A small network was shown many inputs. Here are its activations along a few directions, one row for each input.
In each table, some parts of the input vary, and every possible input appears once, in random order.
A made-up example of a description, with smaller parts first: one of 6 places along a line, together with either a single point or one of 11 places around a ring or (one of 3 separate values, together with one of 8 places around a ring).
Shared parts are said once, and a part with two or three values counts as separate values.

Other details of the inputs shift rows strongly along two fixed directions, in all tables alike. That doesn't count.

Rows:
x1: [ 15  29  16   4  18  17 -38 -17  -8   7 -18   2  10]
x2: [ -1  30  22  11  76  11 -67 -61 -53   4   1  16  -5]
x3: [ -6 -19 -14   7 -38  -5  30  38  22  -7  -5  -3  -4]
x4: [ 12 -12  -2 -26 -22  -2  35  19  27   2   4 -13  21]
x5: [ 21  28   6 -19 -14  18  -5   8  52  -7 -25 -22  46]
x6: [ 34  18  13 -43 -10  14  12   0  39  10 -10 -22  47]
x7: [-22 -18 -13  28 -11  -9   7  15 -18  -5   6  13 -31]
x8: [-47 -22 -15  37  36 -18 -15 -33 -61  -3  33  29 -56]
x9: [ -3 -19  -3   3 -13  -8  17  13 -11   8   6   6 -17]
x10: [ 23  27  18  -3  11  17 -28  -5   5   3 -25  -4  20]
x11: [ 24  21   9 -34  -6  12   5   0  49  -4 -13 -22  51]
x12: [  5 -26  -6  -8 -34  -9  39  35  15   2   0  -5  -3]
x13: [ 26  16  24 -19  35  10 -22 -22 -14  10  -8  -1  19]
x14: [  4  36  10   6  26  18 -44 -31  -1  -1 -12   0  14]
x15: [-31 -30 -17  15   1 -17  18   4 -16 -10  21  11 -27]
x16: [-36 -21 -21  33  -6 -13   8   7 -13 -14  13  13 -34]
x17: [ 17  34   2 -19 -19  19  -5  -1  56  -4 -19 -22  46]
x18: [-17 -29 -11   5  -1 -14  22   2 -22   4  23  11 -26]
x19: [-38 -19 -23  34  -7 -12   8   5 -13 -14  16  13 -34]
x20: [ 29  15  25 -13  22  12 -23  -8 -13  12 -19  -2  14]
x21: [-16 -10 -12  20 -17  -4   7  11  -6  -1   3   8 -21]
x22: [ 29  20  19 -25  23   5 -18 -16  -4   9  -6  -7  21]
x23: [ 21  32  15  -1   8  11 -32  -5   2   3 -21  -4  13]
x24: [ 35  16  15 -43  -8  13  12   3  38   7 -11 -22  48]
x25: [-38 -16 -25  35 -10 -20   4   7 -14 -15  17  12 -41]
x26: [  5 -10 -22 -38 -68  -2  66  39  90  -9   4 -32  47]
x27: [ 34  29  30 -12  34  10 -42 -22 -25  15 -19   1   9]
x28: [-11 -54 -32 -12 -87 -22  93  71  50  -4  14 -14  -5]
x29: [ -8 -22  -5   8  -9 -10  15   9 -20   8   9   9 -26]
x30: [  4  34  11   7  28  17 -44 -30  -3  -3 -13  -1  14]
x31: [ 10  30  14 -10  37   5 -38 -34  -9   0  -3  -2  14]
x32: [-56 -27 -12  51  58 -21 -31 -44 -92  -5  38  41 -74]
x33: [ 21  30  16  -3  10  19 -30  -9   6   4 -23  -5  21]
x34: [-35 -66 -30  12 -33 -32  65  39 -12  -6  33  11 -44]
x35: [ -8 -25  -4  10  -7 -11  16  14 -23   5   8  10 -26]
Each input here is: one of 5 places around a ring, together with either a single point or one of 6 places along a line.
Which other rows does x18 become when the place on the ring of 5 takes its other values? List them by row number.
> x1, x9, x14, x26
Which other rows does x5 become when the place on the line of 6 takes its other values? List them by row number.
> x14, x16, x17, x19, x30
Which other rows does x35 become when the place on the line of 6 takes its other values? List them by row number.
> x9, x12, x20, x28, x29

Rows:
x36: [-13  -5 -16  -1 -11 -29  14  20  22 -23  12  -8  -6]
x37: [-37 -30  -9  36   1 -16  -4   7 -36  -8  -1  17 -44]
x38: [-67 -30 -39  41 -19 -34  16  16   5 -34  29   8 -43]
x39: [ 47  32  29 -43  14  17 -16   6  46  -4 -32 -12  62]
x40: [ 23  19   8 -13  21  13 -20  -2  -2   4 -11  -2  14]
x41: [ -5 -27   8  17  21 -27  -8   8 -48  -4   2  17 -44]
x42: [  4 -25  10 -15   9 -12  23   3  -9  10   9   8  -3]
x43: [ 19  60  25  -2  70   1 -88 -55 -41   1  -3  -5  -4]
x44: [ 59  35  23 -57 -23  13   6  26  56  10 -38 -35  63]
x45: [ 25   6  14 -29  25  11  -5 -17  -5  16   4  -2  18]
x46: [ -3 -23  -5  -1   1  -3  29  14   3 -14   8  -4   7]
x47: [-16 -12  -9  32  26  -7 -10   4 -44 -12   9  13 -31]
x48: [ 34  40  12 -26 -15  42  -1  -5  67  -7 -31 -35  73]
x49: [-32 -21 -14  31   9   5   2 -18 -30   2  18  18 -37]
x50: [ 23 -14   1 -40 -59   5  48  32  69   6 -14 -39  44]
x51: [ 8  1  1 -5 15 -3 -9  3 -9  4  0  7 -3]
x52: [ 35  -2  27 -28  20  -1  -4  -9 -14  12  -8  -8  11]
x53: [-12 -14 -17 -16  -4 -32  29   3  18 -16  21  -4   2]
x54: [-31   5 -20  19   7 -22  -8 -31 -33  -5  40  17 -39]
x55: [-39 -20 -41 -12 -47 -26  56  22  69 -28  20 -19  20]
x56: [ 52  50  20 -41 -39  20  -3  21  60  11 -38 -25  65]
x57: [  2  -4   6  11   1  -2 -19   3  -9   0 -16  -3  -9]
x58: [-14  16 -19   8 -37 -17   3  12  22 -14  21  -7 -12]
x59: [-50 -48 -27  34 -15 -17  24  24  -8 -18  16  20 -37]
x60: [  3 -21 -17 -20 -75  -9  67  42  35  10  12 -12   6]
x61: [-46 -56 -21  20 -26 -22  40  15 -21  -1  21  10 -42]
x62: [  5 -16   8  -4   2 -17   9  22 -10  -7 -12   8 -11]
x63: [-13 -12  -9   3 -34  -2  23   2   9  11   1  -6 -14]
x64: [  4  10  -4   4 -32   8   7  14  40   6 -20  -7  11]
x65: [ 14  27  17  -6  31  20 -35 -37 -27  19   7  17   9]
x66: [-35 -22 -31  45 -25 -10  21  29 -18 -18  19  18 -35]
x67: [-16 -14 -13   4 -19   5  20  -3  17   3   9   2  -4]
x68: [  0  32  10  34  37  26 -52 -25 -19 -13 -21   2   2]
x69: [-10 -27   2   5  23 -15   8 -11 -51  19  25  18 -36]
x70: [ 23  29  20  10  20   5 -47 -18 -36  13 -15  10  -9]
x71: [ -8  39  -6  -2  11   5 -25 -39  26  -8   0  -8  19]
x72: [-30  -9 -11  40  13   0 -18 -12 -26  -4   5  24 -39]
x73: [ -8  -2 -14   7 -26  -3  12  20  12  -2   6  12  -4]
x74: [-31 -33 -27  20 -22  -7  35  13 -21   2  34  22 -35]
x75: [  9  -6  -7 -34 -39  21  41  23  73  -7 -10 -27  56]
x76: [ 10  22   7  -6   4  25 -19   2  33  -9 -27 -11  38]
x77: [ 71  46  58 -44  66  27 -60 -50 -33  29 -24 -17  36]
x78: [ 14 -25 -14 -20 -73  -9  64  42  33  11  15 -16   4]
x79: [ 13  17  18   3  49   8 -41 -16 -26  -4 -15  14   1]
x80: [-32  25 -24  27 -16  -7 -15  -7  27 -20   8  -4 -16]
x81: [  0  31   7  23  33  25 -52 -29 -16   0 -19   9  -4]
x82: [ 14  14  -2  -7 -35   3  10  24  28  10 -10   2  17]
x83: [-31 -59 -17   7  -4 -26  48  18 -21  -6  33  21 -36]
x84: [-15 -12  -2  18   7  -7   0 -15 -46  20  25  27 -34]
x85: [  1 -15  -9  -5 -17 -16  23  27   6   7   3   2 -10]
x86: [-15  10  -4   5  56 -23 -36 -52 -60   2  32  10 -37]
x87: [-19 -17 -10  13 -22  -7  13  20  18  -2  -6   2  -5]
x88: [ 27  41  26   0  44  31 -48 -37 -24   3 -10   2  29]
x89: [ -4   0   9  21  59   5 -32 -34 -69   3  14  13 -23]
x90: [ 16  14  26   0  46  -3 -37 -16 -27   8 -16  16  -1]
x91: [ -4 -14  -8  12  -3  -6  17  28   7 -24  -4  -2   2]
x92: [ 12 -19  -4  -8 -19 -18  21  30  -3   3   1  -8 -16]
x93: [-20  -1 -12  32  10   2 -18  -2 -38  -2  11  29 -34]
x94: [-30 -44 -23  27 -35 -18  37   9 -20   8  23   5 -53]
x95: [-11 -27 -22  -7 -65  -3  62  27  52  10   7 -13   6]
x96: [  0  10  24  -2  40  14 -38 -41 -21  17  -8   7  12]
x97: [-12 -32  10   3  25 -21   8  -6 -55   6  14  17 -36]
x98: [ 35  46  35 -37  41  41 -46 -44  24  10 -27 -16  67]
x99: [  6  11  -3   1 -38   6   7  18  33   2 -25 -14   7]
x100: [  8  -3  -6 -21 -37  20  40  25  71 -18 -13 -33  60]
x101: [ 31  39  16 -20 -11  37 -10  16  68 -22 -40 -36  78]
x102: [ -7  14   9  42  31   1 -55 -33 -55   9 -11  16 -49]
x103: [ 27 -10   0 -48 -33  10  52  32  65  -4  -6 -24  52]
x104: [ -8 -26   5   1  19 -16   8  -8 -59  14  20  11 -39]
x105: [ 52  56  41 -38  71  40 -63 -54 -20  24 -20  -9  45]
What is each input in this table made of?
> one of 2 separate values, together with one of 5 places around a ring, together with either a single point or one of 6 places along a line
Changing only the choice among 2 separate values turns x105 into x40. The same change can be made to x49. Which row results?
> x81
Changing only the choice among 2 separate values turns x60 into x56. The same change can be made to x98. Which row results?
> x59
Which other rows does x66 become when the choice among 2 separate values takes its other values? List them by row number.
> x88
Which other rows does x83 become when the choice among 2 separate values takes its other values? List them by row number.
> x39
A walk changes only the place on the ring of 5. It starts at x71 and steps to x55. List the rest of the walk in order.
> x53, x86, x54
Which other rows agree with x87 in the choice among 2 separate values and the place on the ring of 5? List them by row number.
> x37, x38, x57, x59, x76, x101
